A small network was shown many inputs. Here are its activations along a few directions, one row for each input.
Each table varies a few parts of the input and shows all the possible inputs, shuffled.
A made-up example of a description, with smaller parts first: line(6) and (point or line(9) or (values(3) and ring(8))).
Shared parts are said once, and a part with two or three values counts as separate values.
In the rows, 128 means zero.

Other details of the inputs vary at random and push rows far along two fixed directions, the same in every table; ignore that.

A family of inputs:
R1: [129 113 175 169 116 155 131 124 188  84 124 147 144]
R2: [144 102 213 152  94 177 142 137 212  80  88 102 174]
R3: [152 177 105 107 154 144  77 140  92 136 100  74 117]
R4: [140 156 161  74 147 135 111 125  92 167 126  85 117]
R5: [122  98  65 167 123 123 168 126 132 120 144 149 128]
R6: [ 96 117  60 172 124 116 162 137 152 122 135 145 134]
R7: [103 163  51  88 193  31 107 129  35 192 164 160  62]
R8: [145  72 146 137 105 116 165 125 153 112 122 139 133]
R9: [187 171 223  96 132 198  54 108 127 112 112  76 118]
R10: [ 99 187 115  94 172 105  95 122  90 173 152 125  95]
R11: [166  95 129 169  98 174 135 122 166  79 108 115 145]
R12: [113 176 151  78 150 125 107 135 113 170 117  83 124]
R13: [160 163 189  78 142 148  84 141 122 135  88  63 130]
R14: [ 94  91 123 129  89 104 160 120 112 125 159 198 148]
R15: [108 107  62 175 126 108 156 139 140 116 127 148 137]
R16: [117  96 112 157 131 108 164 113 137 124 166 180 109]
R17: [ 99  93  97 134  80 111 159 132 112 129 145 185 160]
Each input here is: values(2) or (values(3) and ring(5)).
Q: Which other rows does R13 become when the values(3) part takes its other values? List them by row number.
A: R3, R7

A family of inputs:
R18: [105 144  70  68 131  74 124 141  33 191 144 140 123]
R19: [120 151  59  82 159  68 115 110  43 202 158 126  77]
R20: [124  86 120 185  88 146 151 111 172  89 139 174 150]
R21: [159 182 187 101 149 190  81 121 149 119 116  61 112]
R22: [ 90 174  48 105 174  78 105 111  44 194 174 155  90]
R23: [152 159 198  90 117 161  86 141 147 129  82  73 150]
R24: [143 178 214 103 135 180  88 140 160 127  90  67 150]
R25: [105  73  97 154  80 111 179 137 174 101 119 163 146]
R26: [ 89 149  90  76 167  54 133 131  50 191 147 130 111]
R27: [147 155 214  85 120 171  93 129 129 122  94  68 159]
R28: [146 190 181 115 136 197  65 122 143 103 113  86 129]
R29: [159 151 203 102 123 166  71 120 118 107 103  92 139]
R30: [155 179 204 118 141 176  63 135 146 111 103  86 129]
R31: [143  65 132 167 113 101 172 133 194 101 121 161 124]
R32: [159 159 215 106 128 180  68 120 125 104 104  86 140]
R33: [127 183 171  93 130 179  92 133 138 131 104  72 139]
R34: [119 150  70  88 141  82 103 126  34 171 152 159 109]
R35: [128  74 125 177 131  97 181 133 193 107 135 167 116]
R36: [107  71 121 181 118  99 172 124 154  93 146 190 134]
R37: [ 89  66  72 167  87  93 195 126 151 130 149 182 148]
R38: [122  81 121 186 113 139 182 111 184 106 155 158 128]
R39: [128  80 137 182 135 110 179 133 202 103 135 161 120]
R40: [162 172 197 108 118 210  67 124 119 106 113  98 154]
R41: [178 171 139 137 139 207  75 145 138 101  67  28 153]
R42: [138  70 134 172 121 104 175 133 197 101 126 161 122]
R43: [ 82 160  39  70 155  51 126 137  48 198 145 135  92]
R44: [147 184 171 110 132 185  66 122 135 107 112  90 126]
R45: [158 177 197 112 126 213  69 125 122 108 118  99 153]
R46: [184 155 203  90 111 198  83 124 115 117 102  75 137]
R47: [160 172 178 104 112 187  60 122 137  99 100  86 133]
R48: [123  83 129 184 109 108 155 137 182  87 127 177 134]
R49: [107  83 133 168 107 107 182 144 191 107 118 161 151]
R50: [149 153 176  91 165 136 102 118 105 146 123  89 109]
R51: [111  80 142 185 120 121 166 124 168  85 143 179 140]
R52: [139  59 154 166 115 119 180 120 180  90 128 156 134]
R53: [166 184 131 144 156 200  83 143 135 107  79  30 147]
R54: [115 149  51  75 170  56 129 128  16 203 166 149  77]
R55: [ 85 155  91  81 174  57 135 131  53 193 152 131 109]
R56: [125  67 147 175 132 117 188 120 180  97 141 162 127]
R57: [103 170  51  92 162  68  97 125  53 171 153 147  82]
R58: [ 95 157  70  73 147  79 127 141  35 197 155 139 120]
R59: [110 155  60  90 153  75 107 127  28 178 161 165 104]
R60: [132  71 118 178  97 132 177 111 177 104 144 157 129]
R61: [115  70 122 155  75 133 182 141 154 102 131 170 171]
R62: [129  81 118 180  80 141 149 111 169  89 135 173 151]
R63: [126  81 114 174 114 126 177 124 193  89 140 155 117]
R64: [113 155  76  96 164  49  99 137  62 175 142 149  87]
R65: [177 162 127 132 135 195  77 146 132 105  67  35 150]
R66: [177 144 216  89 135 170  87 117 131 119  97  69 128]
R67: [ 90 154  64  79 168  34 129 144  60 204 138 140  97]
R68: [147 147 201  81 116 157  95 129 120 126  95  74 157]
R69: [113 161  52  76 177  58 115 124  56 190 156 125  62]
R70: [166 174 195 104 133 201  79 108 135 133 119  60 124]
R71: [119  90 121 189  95 150 153 111 175  90 143 174 149]
R72: [ 98  63  82 162  77 100 188 125 153 124 140 176 152]
R73: [132  68 101 164 101 110 176 124 182  93 133 161 116]
R74: [ 84 163  59  82 152  76 123 124  48 209 157 129 109]
R75: [ 85 168  72  87 156  91 121 124  60 203 157 124 112]
R76: [136 178 182  90 119 188  86 133 142 124  96  66 144]
R77: [134  87  60 212 123 139 173 147 176  80 103 122 152]
R78: [135  72 128 172 103 137 186 128 160  96 145 172 137]
R79: [100  87 101 193 131  85 172 138 171 103 149 196 121]
R80: [131  77 129 176 110 141 188 128 164  97 150 172 136]
R81: [102  79 113 164  92 129 192 141 155 110 145 177 166]
Q: Changing only one part turns R80 into R54. The same change can be made to R51. Which row results?
A: R32
Q: Changing only one part turns R76 into R33. The same change can be made to R26. Which row results?
A: R55
Q: Describe the family of inputs behind these rows.
A: line(4) and (point or (values(3) and ring(5)))
Q: Which other rows does R59 become when the line(4) part takes its other values? List them by row number.
A: R34, R40, R45
Q: Which other rows does R60 become when the values(3) part takes its other values? List them by row number.
A: R20, R37
Q: Which other rows does R43 become when the values(3) part takes its other values? List them by row number.
A: R57, R69
Q: Which other rows does R36 become when the ring(5) part takes its other values? List them by row number.
A: R30, R40, R44, R71

A family of inputs:
R82: [130 164 164  74 150 115  94 123  91 164 131 108 110]
R83: [151 180 172  91 127 180  72 130 113 132  98  65 144]
R84: [102  95  32 180 136  80 175 136 136 126 144 168 116]
R85: [106  81  87 159 149  57 181 125 143 132 159 185  96]
R86: [112 161  99  81 150  96 111 129  64 177 140 124 111]
R87: [120  81 135 154 119 101 169 125 165 113 143 169 121]
R88: [144 188 102  96 178 125  77 129  81 162 118  77  95]
R89: [105  82 138 138 100 100 168 119 140 122 155 190 136]
R90: [140 134 143 144 137 145 121 129 155 112 118 113 125]
R91: [113  85 118 150  96 115 167 129 142 112 140 174 147]
R92: [110  91  84 159  92 121 164 135 132 113 135 166 155]
R93: [149 178 162  93 113 194  75 128 104 133 103  67 154]
R94: [140 130 160 132 133 141 123 127 150 113 120 118 124]
R95: [107 176  82  67 169  73  99 130  39 198 143 118  96]
R96: [125 166 155  61 147 107  92 123  64 177 143 122 110]
R97: [119  92 106 169 122 111 166 131 160 105 133 158 126]
R98: [134 192 106  92 174 124  78 131  79 167 123  81 100]
R99: [161 139 181 139 105 200 104 131 172  88  96  82 154]
R100: [120  85 121 158 117 107 168 127 163 110 138 164 126]
R101: [142  90 154 176  92 174 150 132 193  72 107 129 164]
R102: [125 172 142  63 146 113  89 125  60 176 138 115 115]
R103: [148 130 183 133  88 200 114 126 159  97 105 100 170]
R104: [141 181 106  93 181 111  85 127  80 165 125  89  87]
R105: [117  95  71 171 111 118 163 135 149 109 130 150 137]
R106: [158 131 218 132 122 176 111 123 180  93 109 102 134]
R107: [ 98  84  54 156 132  62 182 131 124 136 155 184 110]
R108: [157 137 169 145 102 204 104 133 167  88  92  82 163]
R109: [154 125 206 133 112 181 113 125 174  93 105 103 149]
R110: [167 115 251 141  98 205 113 122 206  71  98  99 159]
R111: [ 93  80  83 144 120  68 185 128 126 140 157 193 122]
R112: [117 178 109  72 136 125  86 126  51 172 136 112 125]
R113: [166 143 178 150 123 198 102 130 180  83  94  75 146]
R114: [108  92  91 161  85 134 160 129 138 108 136 168 160]
R115: [158 133 197 133 108 192 107 128 170  90  98  91 154]
R116: [ 98  91  40 169 136  68 179 134 125 131 149 178 111]
R117: [145 130 199 123  87 195 109 122 157  96 112 114 168]
R118: [142 120 167 142  93 186 127 131 169  94 105 111 166]
R119: [118  88 126 161 136  91 168 125 165 116 145 169 110]
R120: [100  75  97 155 115  75 184 128 144 124 148 188 127]
R121: [119 175  88  80 194  69  99 126  57 190 148 114  74]
R122: [124 178 130  67 144 125  89 125  59 175 133 101 121]
R123: [120 169 134  66 147 111  97 123  60 178 141 114 113]
R124: [121  91 118 168 131 104 166 128 168 109 138 161 118]
R125: [125 186 101  79 145 136  82 134  62 172 121  87 127]
R126: [169 144 158 161 121 201  99 131 179  82  89  72 145]
R127: [130 189  85  95 165 124  82 134  67 166 122  83 105]
R128: [130  88 113 172 135 105 165 126 171 105 134 158 113]
R129: [112 169  67  92 150 100 102 135  58 176 130 109 116]
R130: [130  85 126 167 138  98 166 123 170 108 139 163 107]
R131: [128 115 176 115 111 137 134 120 137 128 135 139 138]
R132: [107  84 131 145  94 113 166 122 143 115 148 183 144]
R133: [ 90  82  20 166 156  30 193 132 116 146 165 195  92]
R134: [113  88 104 155  93 121 165 132 139 110 136 169 152]
R135: [135 189  82  99 174 122  81 133  73 165 122  77 102]
R136: [147 121 218 121 104 175 120 122 172 103 115 116 151]
Q: Describe the family of inputs behind these rows.
A: line(5) and line(11)
Q: Changing only the line(11) part turns R88 into R118. The same change can be made to R130. Which row results?
A: R136
Q: Changing only the line(11) part turns R121 into R132. The same change can be made to R113. Which row results?
A: R112
Q: Which other rows does R127 become when the line(11) part takes its other values? List them by row number.
A: R84, R92, R93, R105, R108, R114, R125, R126, R129, R135

A family of inputs:
R137: [145 232 163  41 187 137  30 122  46 185 125  64  90]
R138: [143  85 120 163 112 133 161 134 167  98 113 130 139]
R139: [120 136 119 113 156  91 126 124 108 152 144 138  98]
R140: [ 99 131 106  64 130  64 131 121  38 191 164 168 113]
R141: [115 103 127 163 100 141 152 135 168  98 121 148 157]
R142: [144  99 135 178  95 175 142 123 174  78 122 137 152]
R143: [141 126 176 133 110 168 129 138 175 104  95  90 158]
R144: [106 113  93 146 142  90 152 120 122 136 161 174 105]
R145: [ 70  93  21 159 130  51 189 132 105 153 169 202 118]
R146: [151  89 144 171  96 164 149 128 183  79 111 128 151]
R147: [149 164 192 108 117 191  90 132 151 116  94  69 154]
R148: [153 154 188 102 150 148  98 126 138 131 111  85 117]
R149: [127 139  81 124 140 110 116 129  89 142 134 132 115]
Q: Describe the family of inputs behind these rows.
A: point or (values(3) and line(4))

A family of inputs:
R150: [194 172 224 128 119 245  60 125 173  79  78  39 151]
R151: [116  97 140 157 100 136 154 123 160 103 141 168 145]
R152: [141 131 145 123 148 120 123 127 137 130 124 114 110]
R153: [118 113 153 145 100 149 140 124 156 107 136 153 150]
R154: [116 126  87 150 127 124 138 133 131 124 129 135 132]
R155: [137 166 133  74 143 126  91 130  73 164 120  92 120]
R156: [123 136  89 140 136 124 127 132 120 130 128 126 124]
R157: [136 112 119 120 125 114 137 128 114 133 128 132 124]
R158: [121 131 134 110 112 135 128 133 116 138 120 118 148]
R159: [137 134 145 121 146 121 123 128 136 132 123 114 113]
R160: [125 113 126 137 126 116 137 118 125 124 147 159 119]
R161: [118 112 152 147 117 135 150 134 173 110 120 131 144]
R162: [124  90  78 179 122 113 164 130 153 104 135 158 126]
R163: [121  95 141 158 103 135 153 121 160 101 141 168 141]
R164: [141 102 154 151 112 143 137 117 155  99 136 152 129]
R165: [113 157 118  97 159  97 116 132  98 165 132 115 109]
R166: [132 136 145 120 144 122 123 129 136 133 123 114 117]
R167: [122 136 122 102 122 121 124 132 100 148 125 120 136]
R168: [130 103 116 130 117 113 148 129 124 127 129 141 131]
R169: [121 148 105 132 129 141 117 134 123 130 121 113 135]
R170: [129 148  92 128 146 123 113 130 105 139 127 115 116]
R171: [117 117 124 135 138 104 147 132 143 131 131 138 121]
R172: [121 144 109  92 135 107 117 131  81 162 130 118 123]
R173: [121 154 119  98 148 108 106 120  80 159 148 137 106]
Q: Changing only one part turns R155 into R170. The same change can be made to R172. Which row results?
A: R156
Q: Describe the family of inputs behind these rows.
A: values(4) and line(6)
Q: Start at R153 and move only the line(6) part, one step at a time. The first step leads to R151. Which rows follow, in order?
A: R163, R173, R160, R164
Q: Which other rows does R161 become when the values(4) part takes its other values? List them by row number.
A: R153, R158, R169
Q: Which other rows does R157 become when the values(4) part takes its other values? List them by row number.
A: R150, R152, R164
